A small network was shown many inputs. Here are its activations along a few directions, one row for each input.
Each table varies a few parts of the input and shows all the possible inputs, shuffled.
Descriptions start from the smaller parts, as in this example, which fits no table here: ring(8) and (point or line(11) or (values(2) and line(6))).
Shared parts are said once, and a part with two or three values counts as separate values.

Other details of the inputs vary at random and push rows far along two fixed directions, the same in every table; ignore that.

A family of inputs:
r1: [ 29 -25  57 -39  67   0 -19 -32 -24   7 -35  45]
r2: [ -3  -6 -23   1  -6 -23  -2  -1  11  -2  30 -25]
r3: [ -9  14 -32  26  23  76  -2  32 -41 -42 -16  -7]
r4: [  7   9  26  -8 -21  -9   3  -6  17   5  -7  24]
r5: [  4   0   3   1 -25 -16  -5 -11  17   1   8 -21]
r6: [  2   2  -4   9 -30 -14  -1  -6  11  -2   4 -25]
r7: [ 14   0  22 -17 -16 -21  -7  -5  25   7 -10  -3]
r8: [ -7 -19  -9   9   3 -20  -3   8  16   9  28 -27]
r9: [-10 -23  13  -9  19 -21  -5  -8   3  20   8  17]
r10: [ -2   5  -7   8 -32 -11  -8  13  20   5   6 -25]
r11: [-23  19  -9   7  -6  -5  12   1  12   2  19   8]
r12: [ 14   6  35 -30  38  24   5 -13 -13 -12 -30  37]
r13: [ -8  13   8   9 -32 -13   7  -4   3   4   0   5]
r14: [  7  -8   4 -24   6 -26  -3  -1   8  17   6  -9]
r15: [ -8  -9   1 -18  10 -29  -2 -19   0  12  11  21]
r16: [-11  -6  -2 -17   7 -24  -2  -4   0  23   4  18]
r17: [-16  -4 -26   2   0 -16  -2  -4   8   4  25  11]
r18: [-15  -5 -27   6  -1 -18   9   2   1  15  13   7]
r19: [ 41 -12  38 -27  15  19  -1 -19 -15  -4 -44   5]
r20: [-11  14   1  12 -34  -3   4  12   6  12   3   2]
r21: [ -6  12 -26  20  26  77   0  23 -44 -34 -19  -4]
r22: [-19  -2 -31  10  -4 -23   8   1   0   8  17   3]
r23: [  1  -5 -24  -2  -5 -22  -2   6  23  -2  28 -18]
r24: [  2  -5  -8 -14   0 -27  -5   9  12   9  13 -16]
r25: [  5   8  24  -5 -21 -11  14  -7   4  17 -14  17]
r26: [-17  14  17 -14   4 -19  10 -15   5  12   3  18]
r27: [-20  -2 -23   0  -2 -20  -4  10   3  12  14   8]
r28: [  4  10 -37  45  -7  88   1  29 -41 -40 -14 -16]
r29: [  2  -6 -20  -5  -2 -20  -3  -2  17  -2  28 -18]
r30: [ 14   0  11  -7 -22 -14  -5  -6  30   1   1  -9]
r31: [  0  12  23  -6 -23 -13   2   2  15   8  -9  19]
r32: [ 11  -9 -53  28  21  59  -7  18 -40 -53   2 -41]
r33: [  4   8 -31  41  -6  83  -7  18 -41 -53 -11 -15]
r34: [-19  16  -3   4  -5 -12  22   1   5  17   4  10]
r35: [-11  15   2  12 -35  -6   0  16   9   7   2   4]
r36: [-17  11  18  11  13 -16   1  -2  11  17  10  10]
r37: [-22  -2 -29   9  -5 -23   3  -3  -1   4  21   2]
r38: [ 26  -6 -22  25   4  67  -6  10 -34 -46 -28 -32]
r39: [ 51 -24  57 -64  56  -6  -2 -36 -25  -3 -48  23]
r40: [-16  -3  15  23 -24  -2   2   8  12  12   9  -2]
r41: [-15  -4 -27   2   0 -17  -2   2  12   4  23  14]
r42: [-15  -4 -18  -5   2 -22  -4   4   9   9  12  15]
r43: [ 32  -2  53 -28  14  19   4 -22 -27  -6 -51  33]
r44: [ 34  -6  74 -20  33  18 -13 -23 -18   1 -43  35]
r45: [ 33 -26  56 -23  25  19 -14 -18  -8  -2 -36   1]
r46: [  6  -8 -12  -8   0 -26   9   0  10  12  12 -16]
r47: [-23  18  -4   5  -4 -12  15  -3  -1   4   7   5]
r48: [  0  12 -20  16  30  73  -1  23 -36 -44 -22   4]
r49: [ -2   4  -9   8 -31  -9  -4  10  16  10   7 -26]
r50: [-19  -2 -28   7  -4 -16   5   4   2  19  19   5]
r51: [ 14  -1  18 -13 -18 -15  -5 -15  24   3   0  -7]
r52: [  7   9 -32  40  -5  86  -6  20 -33 -54  -9 -11]
r53: [  0  -5 -19  -3  -2 -18   4   5   9  13  19 -20]
r54: [  2  -1   4  27 -16 -12 -13   3  23   6  15 -28]
r55: [  3   3  -6   8 -28  -7   2   3  15  13   4 -22]
r56: [ 20 -16  82 -48  61  16  -1 -29 -23   8 -49  45]
r57: [-24  18  -9   8  -7  -5  18   7   5  17  10   5]
r58: [ -1  -9 -10  15   9 -23 -10   6  16   7  29 -24]
r59: [-23  18 -10  10  -6 -11  20   3   2   7   7   3]
r60: [  3  -5 -12 -11   1 -26  -4   7  18   3  15 -12]
Each input here is: ring(5) and (values(2) or ring(10)).
Question: The inputs of r21 and r14 match in every part but the ring(5) part. If r47 is changed in the same way as r21 into r14, which row does it become?
Answer: r32
Question: The inputs of r31 and r42 match in every part but the ring(5) part. If r35 is changed in the same way as r31 into r42, which row does it become?
Answer: r27
Question: Change only the ring(5) part in r57. List by row number the other rows that result.
Answer: r28, r50, r53, r55
Question: Change only the values(2) part in r40. List by row number the other rows that result.
Answer: r44
Question: Change only the values(2) part in r9. List by row number the other rows that result.
Answer: r1
Question: List by row number the other rows that have the ring(5) part in common with r55.
Answer: r5, r6, r7, r10, r19, r30, r38, r45, r49, r51, r54

A family of inputs:
r61: [-22  -6 -27  21   0 -28  -2  20  15  17  38 -35]
r62: [ 20 -19  -8  15   8  41 -27   1 -21 -31 -11 -16]
r63: [-17  -8 -26  37 -30 -10 -20  18  21  -1  39 -24]
r64: [ -9  18 -24  17 -49  -4  18  20   9   5   6 -16]
r65: [  6   2  12  28  14  60  -5  19 -20 -16 -22 -13]
r66: [ 17 -18   6 -41  19 -26  10 -21  -8  18 -13   7]
r67: [ -6  -5 -39  15 -46 -26  -4  -1  23   8  27 -11]
r68: [  9   8  71 -22  10 -25   8 -21  14  33 -26  32]
r69: [ -1  20  54 -29  -7 -28  14 -21   4  25 -26  37]
r70: [ 28 -16  26 -22  -6 -26 -13 -27   8   8  -8  10]
r71: [-31   9 -30  26 -34 -22  -1   6  15  -1  32  15]
r72: [  8   7 -22 -23  42  35   0   7  -9 -40   8 -20]
r73: [ 16 -21  44 -44  31 -47  -3 -27   3  30 -14   4]
r74: [  0  20 -17  15  -8  55   8  16 -31 -27 -28  -2]
r75: [ -7  12 -22  34 -48  -5  14  14  13   1  16 -41]
r76: [-35   7 -19   5   5 -29  13   0  10  25  34   5]
r77: [ 12 -23  18   9  25  34 -23   2 -11 -16  -9  12]
r78: [-29   0 -19  20   9 -30   8  10  18  24  34  -6]
r79: [-27  -5 -16  16   5 -32   1  14  21  31  36 -17]
r80: [  7  -5  23 -35  -2 -19  -8 -21  -1   7 -18  44]
r81: [  6 -15   1  24  27  50 -15   6 -20 -32  -9  17]
r82: [ 15  -9  18 -54  18 -44  12 -20  -3  27 -17  27]
r83: [ 17  -1  10  18   0  49  -4   9 -23 -23 -28 -31]
r84: [-12  38 -13  10 -31  -5  14  18  40 -15  25 -29]
r85: [-11  -5 -38  14 -13 -36  11   4  13  14  31 -34]
r86: [ 21   1   2  -1 -11  34  10  -1 -20 -14 -31  -8]
r87: [ 17   0  18  15   9  52  -9  13 -22 -20 -26 -21]
r88: [ -3   0 -38  -5  29  39   3  10 -41 -22 -16   3]
r89: [ -2  14  60 -23   3 -13  12 -23   4  26 -21  37]
r90: [ -4   0 -26   0 -41 -29  -3   2  19   9  20   7]
r91: [ 20  10  31 -41   8 -35 -12 -21  40  -6   2  21]
r92: [  1  -9   0  12  21  50 -12  -3 -25 -31  -8  26]
r93: [ -2   1  -9 -12  41  19   5  -3 -36 -12 -15  20]
Question: The inputs of r90 and r82 match in every part but one. If r91 is changed in the same way as r90 into r82, which row does it become?
Answer: r72
Question: What is each input in this table made of?
Answer: values(3) and (point or ring(10))

A family of inputs:
r94: [ -1   2 -43   8  29  56  -1  21 -33 -36  -8  -1]
r95: [ 11  -6  20 -17  50  36  -2   3 -29 -11 -25  18]
r96: [ 11   4   4  17  -5  44  -7   2  -8 -28 -11   2]
r97: [-43   8 -47  33 -29 -33   0  22  33  17  53  -6]
r98: [ 12 -18  71 -66  31 -78  -7 -50  22  41  -8  49]
r99: [ 11   1  76 -39   9 -35  10 -29   1  39 -36  40]
r100: [ 16 -17  -9   9  26  43  -6   6 -28 -17 -13 -21]
r101: [-21  13   0  15 -41 -47   3  11  43  28  28 -29]
r102: [ 10   9  14  15   6  44   4   5 -11 -20 -19  -6]
r103: [-16  17 -37  20 -49 -27   3  20  30   5  32 -35]
r104: [ 30 -11  23  -8  14  38 -20  -2 -17 -28 -28   2]
r105: [ 13  -5  88 -57  -3 -66   1 -47  16  53 -31  62]
r106: [-29   8 -31  -1 -20 -65  12  -4  32  23  44 -10]
r107: [  5   6 -27  17   1  66   4  13 -45 -36 -27  -3]
r108: [ 22 -26 -19  13  22  48 -15   6 -29 -30 -13 -11]
r109: [ 27   7  20 -17  12  43   3 -10 -21 -28 -35  12]
r110: [-39   7 -41  33 -15 -32   8  15  22  13  52 -30]
r111: [-20   1 -60  26 -38 -34  10  16  23  13  43 -35]
Question: The inputs of r94 and r107 match in every part but one. If r97 is changed in the same way as r94 into r107, which row does it become?
Answer: r105
Question: What is each input in this table made of?
Answer: values(3) and ring(6)
Question: Change only the ring(6) part in r101. List by row number the other rows that result.
Answer: r95, r99, r100, r102, r110
